A small network was shown many inputs. Here are its activations along a few directions, one row for each input.
In each table, some parts of the input vary, and every possible input appears once, in random order.
A made-up example of a description, with smaller parts first: one of 5 places around a ring, together with either a single point or one of 11 places around a ring or (one of 3 separate values, together with one of 4 places along a line).
Shared parts are said once, and a part with two or three values counts as separate values.

Other details of the inputs vary at random and push rows far along two fixed directions, the same in every table; ignore that.
To show where, the next rows are all for the same input, with only those details redrawn:
-6; 5; 12; -37; 46; 1; 27; -15; 14; -4; 3; -17; -19
-17; -19; 7; 44; -9; -40; 8; -12; -23; 20; 19; 22; 18
-16; -19; 7; 46; -8; -44; 9; -12; -22; 20; 19; 24; 21
-7; 0; -18; 14; -60; 74; -48; 6; -33; -12; -21; -56; 22
-4; 6; 14; -37; 47; 1; 26; -14; 12; -3; 4; -17; -18
-17; -19; 7; 46; -8; -44; 9; -12; -22; 20; 20; 25; 19
-17; -20; 6; 45; -12; -41; 8; -12; -24; 20; 18; 22; 19
-8; -3; -20; 16; -62; 71; -46; 6; -35; -11; -20; -54; 22

A family of inputs:
row 1: 9; -16; 3; 49; -12; -66; -12; -2; -1; 10; 0; 20; 18
row 2: 35; 15; -5; -37; 33; 5; 19; -3; 50; 1; 4; 16; -25
row 3: 25; 22; 2; -34; 25; 0; 16; 10; 56; 7; -12; 3; -32
row 4: -4; -13; 3; 31; -11; -38; -2; 6; -29; -2; 27; 54; 22
row 5: 13; -5; 6; -42; 47; 8; 15; -19; 16; -15; 14; -11; -11
row 6: 19; -22; -1; 45; -7; -56; -14; -14; -9; 7; 16; 30; 24
row 7: -1; 19; 4; -42; 30; 24; 39; -1; 34; 16; 7; 6; -30
row 8: 17; 8; -10; -41; 17; 42; 19; -2; 34; 0; 11; 4; -19
row 9: 18; 5; -24; 3; -60; 60; -68; 22; -26; -39; -23; -22; 16
row 10: -23; -5; 11; 35; -12; -51; 0; 19; -23; 12; -1; 41; 4
row 11: -6; 1; 7; -22; 25; 10; 14; -11; 2; -4; 1; -21; -9
row 12: -12; 18; 8; -44; 22; 22; 14; 10; -3; -21; -5; -5; -19
row 13: -5; 8; 4; -29; 30; 2; 11; 1; 18; -6; -23; -33; -18
row 14: 11; 19; 5; -28; 17; -12; -6; 20; 17; -27; -20; 1; -15
row 15: -5; 15; -29; 20; -76; 74; -41; 31; -2; 11; -38; -34; 9
Q: What do these inputs look like to the network?
A: one of 3 separate values, together with one of 5 places around a ring
Q: Change only the choice among 3 separate values in row 9. List by row number the other rows that result.
A: row 2, row 6
Q: Start at row 2 and move only the place on the ring of 5, one step at a time. The first step leads to row 8. Which rows follow, in order?
A: row 7, row 15, row 3
Q: Change only the place on the ring of 5 in row 14. List by row number the other rows that result.
A: row 4, row 9, row 10, row 12

A family of inputs:
row 16: 0; -8; -14; 31; -52; 24; -41; 8; -31; -11; -7; -9; 30
row 17: -7; 6; 10; -22; 35; -11; 37; -11; 22; 17; 10; 6; -18
row 18: 9; -13; -1; 48; -22; -53; -2; 0; -3; 21; 12; 44; 16
row 19: 5; 1; -3; -37; 16; 30; -9; 1; -1; -32; -15; -36; -5
row 20: -20; -18; 0; 42; -23; -14; -8; -8; -33; 9; 4; -7; 23
row 21: -8; -17; -4; 50; -18; -35; 9; -1; -8; 30; 19; 44; 15
row 22: -7; 8; 16; -21; 35; -14; 35; -12; 14; 11; 14; 3; -17
row 23: 6; 11; -16; -26; -24; 77; -24; 10; -1; -10; -18; -41; -3
row 24: -10; 5; 12; -22; 31; 0; 23; -15; 7; 3; 4; -12; -13
row 25: 2; 6; 4; -20; 10; 17; 6; -5; 2; -5; 3; -7; -11
row 26: 5; -14; -8; 37; -34; -9; -36; 2; -25; -10; -9; -8; 24
row 27: 10; 9; 0; -19; 8; 11; 1; 1; 7; -14; 2; -3; -7
row 28: -9; -10; 6; -9; 24; -12; 8; -9; -9; -7; 5; -5; -1
row 29: 14; 5; 3; -7; 7; -3; -12; -2; 4; -11; -6; -7; -1
row 30: 16; 4; 10; -6; 15; -25; 4; -1; 14; -1; 6; 14; -7
row 31: 11; 9; -20; -22; -20; 60; -22; 14; 14; -15; -17; -27; -3
row 32: -3; 2; 5; -20; 16; 15; 2; -8; -3; -8; 1; -12; -6
row 33: 16; 3; -4; -5; 9; -11; 4; 4; 26; 4; -2; 12; -9
row 34: 3; -6; 0; 17; 7; -41; 17; -3; 6; 11; 17; 41; 4
row 35: -7; 4; 8; -19; 34; -9; 40; -6; 27; 20; 9; 8; -17
row 36: -28; 13; -4; 29; -55; 2; -30; 41; -29; -3; -33; 3; 7
Q: What do these inputs look like to the network?
A: either a single point or (one of 4 places along a line, together with one of 5 places along a line)

A family of inputs:
row 37: -2; 10; 17; -3; 19; -47; 20; 16; 5; 1; -1; 23; -12
row 38: -16; -19; -6; 40; -13; -25; 21; -5; 2; 35; 12; 36; 6
row 39: -16; -1; -1; -26; 37; 2; 36; -5; 10; 1; 0; -2; -10
row 40: -3; -15; 2; -1; 19; -43; 7; 15; -1; -18; 7; 34; 1
row 41: 7; 13; 13; -7; 9; -27; 15; 15; 25; 12; -5; 20; -26
row 42: 18; 2; -11; -37; 17; 16; 1; 20; 37; -8; -11; 11; -27
row 43: -9; 10; -18; 26; -75; 58; 3; 5; -30; -2; 28; 8; 32
row 44: -15; -1; -13; 27; -54; 37; -12; 6; -10; 24; -10; -18; 5
row 45: 9; -2; -24; 33; -63; 26; -42; 24; -7; 1; -22; 8; 10
row 46: 11; 0; -12; 38; -56; 19; -38; 1; -12; 5; -10; -27; 32
row 47: 9; -2; 17; 3; 26; -47; 25; -12; 10; 6; 12; -1; -1
row 48: -15; -21; -20; 32; -29; 14; -7; 12; -10; 15; 6; 11; 29
row 49: 9; -4; 9; -17; 35; -5; 11; -16; 16; 16; 8; 21; -25
row 50: -2; 9; 18; -32; 37; -3; 9; -12; -4; 1; 2; -8; -20
row 51: 24; 26; -3; -51; 0; 74; -21; 4; 25; -24; -27; -79; -10
row 52: 9; -7; 4; -17; 32; -16; 11; -18; 9; -24; 3; -15; 1
row 53: 13; 8; 2; -22; 38; -16; 18; -19; 20; -10; -3; -15; -10
row 54: 26; 29; -16; -57; 7; 83; -24; -4; 31; -31; -34; -76; -12
row 55: 8; -6; -23; 17; -41; 25; -40; 32; -4; -9; -14; 8; 21
row 56: -9; -16; 3; 18; -8; -2; -23; -10; -37; -10; 4; 4; 14
row 57: -9; 3; -2; 29; -59; 10; -39; 27; -35; -20; -19; -17; 18
row 58: 8; 16; 8; -17; 12; -21; 14; 10; 29; 9; -9; 19; -29
row 59: -13; -6; 31; 3; 26; -39; 10; -13; -23; 2; 17; 9; -6
row 60: 13; -26; -25; 30; -39; 15; -33; 5; -16; -9; -1; -14; 33
row 61: 27; 1; -15; -49; 23; 52; -11; 1; 34; -24; -11; -44; -3
row 62: 0; -6; 7; 35; -37; 5; -25; -1; -20; 26; 5; 5; 1
row 63: 24; 37; 7; -44; 14; 1; 34; 10; 24; -26; 24; 42; -17
row 64: -14; -9; 18; 16; 24; -46; 6; -22; -25; 1; 16; 26; 0
row 65: -12; 5; -3; -25; 30; 17; 26; -1; 21; 7; -3; -5; -7
row 66: -26; 3; 5; -17; 27; -3; 28; -11; -2; -8; -1; -12; -10
row 67: 1; -7; 11; 7; 30; -26; 5; -13; -1; 16; 14; 33; 2
row 68: -10; -23; -7; 9; 15; -18; 31; -1; 19; 28; 19; 33; -6
row 69: 24; 33; 10; -64; 19; 63; 12; -15; 2; -26; 30; -1; -20
row 70: 18; -31; -11; 39; -10; -36; 1; -8; 13; 20; 21; 31; 14
row 71: 15; -10; -22; 39; -50; 25; -40; 1; -10; -2; -10; -18; 37
row 72: -3; 7; -12; 28; -61; 14; -39; 27; -28; -7; -24; -8; 18
row 73: -24; -26; 1; 5; 22; -26; 28; -2; -8; -1; 19; 17; 8
row 74: -2; -5; 0; 19; 6; -50; 8; 12; -3; 1; -1; 45; 5
row 75: -6; 2; -1; 33; -9; -52; 1; 10; -10; 5; -3; 42; 7
row 76: 1; 13; -9; 23; -24; -11; -19; 17; 1; 1; -15; 19; 9
row 77: -1; 16; 10; -56; 13; 61; -23; -6; -13; -32; -19; -59; -20
row 78: -10; -10; 21; 33; -1; -41; 0; -6; -31; 22; 17; 23; 7
row 79: 13; -9; 2; -6; 37; -36; 23; -17; 15; -4; 8; 7; 1
row 80: -3; 1; 2; 34; -49; 31; -45; 8; -34; 13; -5; -16; 21
row 81: 16; -5; -23; 43; -60; 24; -38; -5; -4; 8; -12; -19; 17
row 82: 11; 16; -9; -70; 20; 93; -28; -1; -1; -34; -29; -61; -22
row 83: 6; 20; 11; -43; 24; 38; -10; -6; 8; -2; -9; -28; -18
row 84: -20; 1; -18; 37; -45; 28; -16; 5; -17; 15; -10; -9; 24
row 85: 1; -3; -3; 32; -50; 26; -38; -2; -23; 22; -4; -4; 4
row 86: 0; 8; 14; -8; 41; -23; 10; -17; 7; 13; 10; 22; -11
row 87: 2; 15; 17; 0; 17; -43; 16; 17; 17; 8; 0; 27; -8
row 88: 4; 22; 11; -21; 23; -25; 13; 14; 24; 1; -9; 16; -15
row 89: 6; 3; 5; -15; 29; -18; 11; -22; 8; -22; 0; -20; -4
row 90: 10; -18; 4; -11; 34; -12; 9; -10; 15; 18; 20; 32; -19
row 91: -20; 4; 12; 3; 22; -28; 38; -5; 12; 26; 11; 15; -1
row 92: 37; 22; 11; -37; 33; -12; 50; -26; 32; -19; 46; 23; -5
row 93: -6; -27; -12; 26; -39; 31; -49; 4; -47; -16; 2; -9; 27
row 94: -1; -19; -6; 25; 3; -54; 5; 19; -4; 2; 10; 53; 11
row 95: -19; 18; 0; -56; 5; 70; 2; 2; -1; -29; -24; -70; -16
row 96: -6; -3; -1; 21; -10; -1; -21; -9; -30; 6; 0; 6; 8
row 97: 15; 14; 2; -40; 20; 21; 3; -9; 17; -17; -13; -47; -11
row 98: -24; -5; 11; 39; -11; -33; 22; 4; -8; 34; 14; 20; 15
row 99: 19; -14; -25; 40; -58; 28; -38; -2; -4; 6; -10; -15; 21
row 100: 6; -28; 2; 6; 27; -44; 13; -13; 3; -13; 20; 12; 12
row 101: 15; 6; -9; -63; 27; 79; -25; 5; 14; -21; -13; -39; -15
row 102: -15; -3; -20; 38; -54; 31; -15; 2; -11; 23; -10; -6; 9
row 103: 4; 3; -10; 20; -22; -7; -19; 20; 1; -2; -13; 23; 14
row 104: -19; 8; 11; -24; 23; 5; 33; 3; 4; 6; -1; -20; -13
row 105: 14; -8; -3; 42; -43; -7; -16; -3; 0; 19; 2; -10; 11
row 106: -1; -9; 5; 39; -7; -32; -5; -16; -9; 32; 14; 39; -4
row 107: -5; 14; 13; -23; 16; -21; 7; 10; 2; -22; -10; -1; -14
row 108: -19; 9; 5; -27; 20; 12; 28; -1; 5; 5; -5; -21; -13
row 109: 1; -22; -15; 15; -28; 34; -42; 6; -34; -4; 0; -4; 19
row 110: 20; 5; 5; -12; 11; -7; 12; -15; 31; 11; 0; -14; -17
row 111: 3; -2; 17; -9; 29; -41; 20; -20; 6; -11; 10; -10; -2
row 112: -21; 10; 10; -38; 13; 36; 15; 3; -3; -17; -10; -49; -14
row 113: -22; -30; -10; 32; -2; -29; 20; 4; -14; 18; 19; 32; 20
row 114: -27; -16; -7; 22; -17; 3; 3; -2; -26; -4; 1; -4; 18
row 115: 9; 17; 1; -15; 19; -21; 14; 6; 32; 6; -10; 25; -30
row 116: -9; 6; 9; 4; 19; -53; 13; 3; -2; -14; -2; 29; -6
row 117: -26; -7; 0; 27; 8; -36; 30; -8; -11; 21; 10; 24; 7
row 118: -11; 8; 9; -18; 12; 13; 30; 0; 21; 21; 0; -13; -25
row 119: 6; 4; 18; -24; 28; -14; 14; -12; 8; -20; 2; -33; -8
row 120: -1; 5; 5; -24; 26; -19; 8; 9; 5; -28; -10; 10; -11
Q: What do these inputs look like to the network?
A: one of 4 separate values, together with either a single point or (one of 4 places along a line, together with one of 5 places along a line)
Q: The inputs of row 46 and row 91 match in every part but the choice among 4 separate values. If row 54 is changed in the same way as row 46 into row 91, which row does it become?
A: row 84
Q: The inputs of row 106 and row 102 match in every part but the choice among 4 separate values. If row 101 is changed in the same way as row 106 into row 102, which row does it become?
A: row 48
Q: The inputs of row 103 and row 65 match in every part but the choice among 4 separate values. If row 41 is changed in the same way as row 103 into row 65, which row does it become?
A: row 118
Q: Change only the place on the line of 4 in row 53. List by row number the other rows that result.
A: row 54, row 81, row 89
Q: Change only the place on the line of 5 in row 105. List by row number the other rows that result.
A: row 70, row 81, row 99, row 110
Q: Change only the place on the line of 5 in row 90. List by row number the other rows that result.
A: row 49, row 62, row 85, row 106
